Each row has a name. Each piece below is followed by the name of the row it came from, unless a question asks for something else. Each question is about the rows just above it.

mufev: [139 165 104 119 114 201 106 166 141  73 101 119 113 155 148 128 111 128
 185 148 178 129 129  87 126 122 150 123 114 105 135 104 103 150 134  89
 154]
dadi: [ 48  77 140  79 170  93 166 140 138  62 132 174 146  62 199 147  35  71
  94 141 156 169 122  97 151  67 149 176  40  55 188 114 103  93  28 107
  70]
narik: [147 126 170 135 133 158 144 161 133 108 125 106 144  95 106  61 142 103
 152 105 137 139  95 147 146 119 120 111 169 138 161  77  60 154 155  53
 115]
tafod: [144 108 103 134 146 148 125  72 139 134 154  66 141  96 169 125  72 150
 125  88 161 171 183  83  65 105 133 188 144  62 168 120 175 120 153 130
 145]
beka: [122  97 188 149  67 107 176  71 114  93 170  79  48 151 132  70  77  93
  94 174 141  62 141 199 140 166  35 103 169  28 138 156  62  55 146 147
  40]
dubuz: [135 139 117 128 142 116 102 144 105 161 156 127 167 118 113 162 145 148
 106 105  89  96 133 118 120 148 144 117 149 127 123 124 120 119 128 108
 125]
zeka: [100 144 100 130 116 125 149 126 169 132  98  51 139  70 123 136 132 103
 102  70 116 128 139 158 147 147 117 129 137  98 172  88 142 154 110 168
 137]
giru: [114 143 112 116 143 170 159 215  84 129 113 117 108 186  62  87  88 113
 132 115 164 142 111 116 187  98 106 166  84 167 106 154  99 119  58 108
 123]
kise: [132  92  99 158 115 144 138 112 110 131 117 104 169 132 109 106 132 113
 134 118 106 126 132 141 134 136 119 113 117 114 139 134 147 149 145 135
 127]
Which row holds these entries in another order? [ 28  35  40  48  55  62  62  67  70  71  77  79  93  93  94  97 103 107
 114 122 132 138 140 140 141 146 147 149 151 156 166 169 170 174 176 188
 199] -> dadi
Which row holds these entries in another order? [ 51  70  70  88  98  98 100 100 102 103 110 116 116 117 123 125 126 128
 129 130 132 132 136 137 137 139 139 142 144 147 147 149 154 158 168 169
 172] -> zeka

nis: [121  24  65 234 171]
sen: [ 25 234 121 171  65]
vuris: [206  25  98  64 190]
ritil: [ 25 205  98 190  64]
[ 25  64  98 190 205] is which row reordered? -> ritil
Which row holds [ 25 205  98 190  64]? -> ritil
Put [ 65 171 121 234  25] back in order: which row is it? -> sen
Which row holds these entries in another order? [190  64  98  25 206] -> vuris

Zafis: [ 65 199  86  91 185  89  50 200 193 193  48 177  72  89  58 171  47  70
 252  90  86  82 187 202  89 200  50 215]
gup: [ 89 200  50 171 202 199 252  65  82  47 200  50  89  58  70 185 187  90
 177 192  72  86  89  86  48 215  91 193]
pon: [ 44 167 188 164 168 167 160 203  12 173 156 187  45 193  45 158 147  45
 162 158 208  50  47  37 189 173  43 157]
kosi: [ 45  80 175 123  81  72  94 175 199 192 112 180  43 185 241 117 122  41
 120 114 175  42  43  57 164  66  39 113]
Nuzuz: [104  78 110 225  80  78 201 124  88 103 216 109 105 114  87 221  64 104
 224 219 135 107 105 102 111  93 103 219]
teba: [104  78 110 225  80  78 201 124  88 105  96 109 105 114  87 221  64 104
 224 219 135  68 105 102 111  93 103 219]
lerib: [ 39  46 178 201  49  42 140 192  46 167 173 177 101 182  94 184  39 100
 194  46 200 105 102  99 180  57  97 178]
zazo: [ 43 204 122 167 207 203 213 135  28 113 181 122  44 128  53 173 189  45
 170 178 140  45  45  37 119 217  45 177]
Put [193  91 215  48  86  89  86  72 192 177  90 187 185  70  58  89  50 200
  47  82  65 252 199 202 171  50 200  89] back in order: which row is it? -> gup
q: [104  78 110 225  80  78 201 124  88 103 216 109 105 114  87 221  64 104
 224 219 135 107 105 102 111  93 103 219] -> Nuzuz
The row with [104  78 110 225  80  78 201 124  88 105  96 109 105 114  87 221  64 104
 224 219 135  68 105 102 111  93 103 219] is -> teba
q: [ 43 204 122 167 207 203 213 135  28 113 181 122  44 128  53 173 189  45
 170 178 140  45  45  37 119 217  45 177] -> zazo

puz: [214 165 156  90 183 165 117 163 165]
nefa: [131 206 184 206 132 227 128 206 185]
modo: [206 206 184 131 206 128 131 227 185]
[184 206 227 131 185 206 128 131 206] is which row reordered? -> modo
Which value appears more than once in puz? -> [165]
q: [214 165 156  90 183 165 117 163 165] -> puz
Which value appears more than once in nefa? -> [206]
q: [131 206 184 206 132 227 128 206 185] -> nefa
Put [227 128 206 185 131 206 184 206 132] back in order: which row is it? -> nefa

numan: [109 113 176 129  94 160 142  87 160 124  43 126 181 150 133 149 144  93
 129  82 138 145 158  68 121 144 185  78 117 100 123 106 121]
godoz: [146 133 174 142  93 145  70 107 138 161 133 116 151 129 167 162  85 110
 126 141 126  57  99 116  84  72 158 103  81 169 175  94  90]
bebo: [173 141 152 112 169 148 115 105 124 116 129 107 123  84 161 136 114  70
 142  80 147 135 103 133 108 108 176  86 113 164 146 144 125]
setus: [113 125 148 147 146 142 116 107 133 144 136 173 123 176 114 152 135 115
 112  86 108  80  70 129 169 105 103 141 164 108  85 124 161]
pebo: [109 136 145 122  78 121 129 136 148 185  26 146 206 165 124 141 114 122
  64  24 186 124 150 149 108 134 150  71 132 176 119 124 192]
Purof: [121 151 130 104 102 146 121 143 122 213  54 145 185 181 146 128 131 145
 103  39 173 123 171 175 101 138 131  47 121 165 122 141 150]
Gafe: [134 112 161 106 148 121 123  64 113 145 132 112 174  95 150 170  94  69
 147  75 138 120  87 100 113  84 183  72 114 158 182 144 109]
Which row holds these entries in another order? [112 169 148 115 105 124 116 129 107 123  84 161 136 114  70 142  80 147
 135 103 133 108 108 176  86 113 164 146 144 125 173 141 152] -> bebo
q: [109 136 145 122  78 121 129 136 148 185  26 146 206 165 124 141 114 122
  64  24 186 124 150 149 108 134 150  71 132 176 119 124 192] -> pebo

Gidud: [125 127 113 113 175  59]
rupup: [ 99 196  64 166 125  34]
Kal: [254 167 254 142 254 167]
piguv: [167  71 175 126  99 246]
tani: [252 163 165 209 221 208]
gokub: [122 221 122 172 122 122]
tasig: [168 127 214  85 204 190]
von: [197 136  99 223 118 177]
The value that gokub holds more than once: -> [122]
[190 168 127 214  85 204] is which row reordered? -> tasig
Which value appears more than once in Gidud? -> [113]
q: [252 163 165 209 221 208] -> tani

mise: [143 250 127 126 127 126]
keba: [127 128 129 143 250 129]
pomu: [127 127 143 127 250 126]
Which value appears more than once in keba? -> [129]
[127 127 250 143 127 126] is which row reordered? -> pomu
Put [127 250 126 127 127 143] back in order: which row is it? -> pomu
Which value appears more than once in pomu? -> [127]
Which row holds these entries in another order? [126 127 126 127 250 143] -> mise
Which row holds these entries in another order? [127 143 127 250 127 126] -> pomu

